Each row below holds a small network's activations on one input, seen along a few directions.
In each table, some parts of the input vary, and every possible input appears once, in random order.
Descriptions start from the smaller parts, as in this example, which fits no table here: one of 4 places along a line, together with either a single point or one of 9 places around a ring or (one of 3 separate values, together with one of 8 places around a ring).
Shared parts are said once, and a part with two or three values counts as separate values.

Other details of the inputs shift rows strongly along two fixed directions, in all tables alike. That doesn't count.

Table:
R1: [-13  11  -2  29  17  15 -25   6  13  15 -22]
R2: [ 18  17 -13 -23  -6 -20   5  -9   1 -14  23]
R3: [ 26  36 -10  -4  -2 -13 -16 -17  15 -18   4]
R4: [ -4 -27   5  -6 -17   3  17   9 -15   8   2]
R5: [-7  5  9 -2  2  2  6 -3  4  2  0]
R6: [ 27  12  -7 -21  -6 -17   2  -7   4 -16  19]
R7: [ 19  16  -9 -22  -4 -15   2  -4  -3 -18  21]
R8: [ 23  35 -10 -11   3 -11 -14 -18  19 -17   1]
R9: [-14  11   0  28  19  13 -25   3  13  11 -18]
R10: [  8 -35  -1  -5  -2  -7  18   4 -15  -4  -6]
R11: [ -8 -32   9  -5 -12  -4  10   6 -15   3   5]
R12: [ -8 -31  10 -10  -5   6  16  -1 -12   4   4]
R13: [ 15  20  -9 -29  -6 -20   7 -16   0 -13  10]
R14: [-8  1  5  0  0  4  4 -3  6  0  1]
R15: [-5 -1  4  6  2  3  3  5  5  2 11]
R16: [-1 -2  4  2  1  6 -3 -1  1  3 13]
R17: [-15  11  -1  39  16  20 -16  10  13  11 -23]
R18: [ -1 -27   4  -7 -11   4  17  15 -13  11   9]
R19: [-3  0  0 -1 -4  9  0  3  2  7 -7]
R20: [-4 -2  3 10  2  7  3 12  3  6  4]
R21: [-4 -1  4 -1 -2  7 -3 -6  1 -2  4]
R22: [-11   8  -2  38  20  15 -26  15  10  20 -13]
R23: [  0 -30  -4  -7   0  -5  18   6 -22  -6  -3]
R24: [-6  3  8  3  1  6  6  4  2  6 -8]
R25: [-8 -3  8  0  4  1 -5  1  0  6 -5]
R26: [ 29  47  -7 -24  -2 -17 -13 -22  18 -21   7]
R27: [ -1 -32  -6   0  -2 -10  20   2 -21   2  -1]
R28: [ 16  18 -13 -31  -9 -19   6 -18   3 -17  13]
R29: [-6  1  5  6 -5  1  3 -2  3 -1  5]
R30: [ -6 -27   8  -3 -15   1  21   8 -12   3   3]
R31: [-6 -4  1  2 -5  3 -7  5  1  4 -5]
R32: [  1 -27   2 -10   4  -6  21   5 -23  -1  -6]
R33: [-10 -32   8  -9 -10  -1  10   7 -13   1   3]
R34: [-12  12  -5  35  14  21 -20  10  10  16 -23]
R35: [ 17  18  -9 -30  -6 -15   4 -13  -1 -21  11]
R36: [-8  0  4  3 -2  4  3 -1  5 -3  2]
R37: [ 20  43 -13 -10  -2 -14 -15 -16   9 -22   9]
R38: [ -6 -31  10  -3 -11   3  14   0 -15   3   8]
R39: [-6 -1  6  0  1  3 -4  5 -1 10 -8]
R40: [ -8 -27   8  -9 -10   3  23   8  -9   4  -1]
R41: [ -6 -30   7  -6 -15  -2  11   9 -14   6   3]
R42: [ 13  38 -18  -8   2 -13 -13 -17  13 -16   4]
R43: [-11  16   1  32  18  20 -17   8   8  20 -26]
R44: [-10  17   6  25  20  16 -19  -4  10  11 -14]
R45: [-14   6   0  40  24  15 -27  13  10  17 -11]
Description of these inputs: one of 5 places along a line, together with either one of 3 separate values or one of 6 places around a ring.
- Changing only the place on the line of 5 turns R37 into R32. The same change can be made to R4. Which row results? => R43
- Change only the place on the line of 5 in R22. List by row number the other rows that result. => R1, R31, R39, R41
- Change only the choice among 3 separate values in R28. List by row number the other rows that result. => R8, R35

Table:
R46: [  7 -22  -5  -3  -1  -8  15   2 -14  -5   0]
R47: [  8   5   3 -24 -17  -7   8  -3   1  -7  12]
R48: [  6 -21  -3  -9   3  -8  15   0 -14  -1  -1]
R49: [ -9   0   1  25  13  10 -13   6   6   9  -9]
R50: [-14 -49   9   9   1   6  22  18 -19  14  -2]
R51: [ -3   3  -9  29  25   5 -11   5  -1   6 -21]
R52: [  4   2   6 -23 -14  -7   7 -10  -1 -10  15]
R53: [  2  38  -3  -1   0   2 -15  -9  19  -5   0]
R54: [ -1 -16   2  -7  -8  -1  11   7  -9   4   7]
R55: [ 13  17   2 -33 -21 -11   1 -10   6 -14  16]
R56: [-12   2   2  20  10  11 -10   2   5  10 -16]
R57: [ -2  22   1   9   6   6 -11  -5  11  -1   1]
R58: [  1  21  -4   8   3   3 -19  -2  10   1  -1]
- Describe the family of inputs behind these rows. => either one of 3 separate values or (one of 2 separate values, together with one of 5 places around a ring)
- Change only the choice among 2 separate values in R56. List by row number the other rows that result. => R53

Table:
R59: [  1 -18   5 -20 -18  -8  11   1  -8  -5   9]
R60: [  0 -14   6 -22 -10  -5  18  -1  -9   0  14]
R61: [  1 -14   4 -18 -16  -3  21  -1  -8  -3  12]
R62: [ 17 -19   0 -19  -5 -13  19  -3 -11  -7   3]
R63: [-8 -4  4 11  8  4 -7  0  0  9 -5]
R64: [  4  35  -1  -5   0  -3 -21 -12  17 -10   6]
R65: [  3 -16   4 -22 -17  -5  14   4  -8  -5   8]
R66: [ 12  38 -13  -2   8  -8 -14 -14   6 -16  -3]
R67: [-7  1  3 12  5  7  0  4  4  4 -4]
R68: [-9 -5  4 15  5  5 -7  3  3  4 -8]
R69: [  1 -13   6 -22 -12  -8  18   2 -10   1  10]
R70: [  5  -3 -11   7  13  -6   1  -1   3   0 -10]
R71: [ 12  47  -3 -16 -10 -10 -12 -11  20 -16  12]
R72: [-5  0  2 13  3  9 -2 -2  4  3 -4]
R73: [-8 -2  4 10  9  9 -4  2  3  3 -4]
R74: [  4 -16   1 -21 -19  -2  16   2  -9  -3   8]
R75: [ 1 -9 -5 25 15  6 -7 12 -4  8  1]
R76: [  6  40  -2  -8   1  -1 -14 -10  18 -10   9]
R77: [ 14  49  -6 -18 -14  -9 -10 -14  19 -15  13]
R78: [ -8  -6   2  12   6   7  -9   6   0   8 -10]
R79: [ -6  -4   0  11   9   9  -6   7  -1  13 -10]
R80: [-6  3  2  8  6  4 -2  7  2  6 -7]
R81: [  5 -17 -10 -20  -4 -14  19  -4 -14 -10   4]
R82: [  8   0  -3   9  11  -2  -1  -3  -8  -2 -12]
R83: [-8 -3  1 16  2  7 -5  0  2  5 -7]
R84: [  0 -17   7 -22 -10  -4  16  -4  -9  -3  14]
R85: [ -5 -14  -6  33  15   4  -7  14  -5  10  -3]
R86: [-5 -4 -1 14 -1  7 -6  2  0  7 -9]
R87: [ -7  -5   0  12   8  10  -7  10   0   9 -11]
R88: [-8 -5  2 12  7  6 -9  3 -1 12 -9]
R89: [-7 -3  4 14  7  8 -3  2  4  2 -5]
- Describe the family of inputs behind these rows. => either one of 2 separate values or one of 5 places around a ring or (one of 4 places along a line, together with one of 6 places around a ring)
- Which other rows belong to the same alternative as R75? List them by row number. => R85
- A walk changes only the place on the ring of 5. It starts at R62 and steps to R70. List the rest of the walk in order. => R81, R66, R82
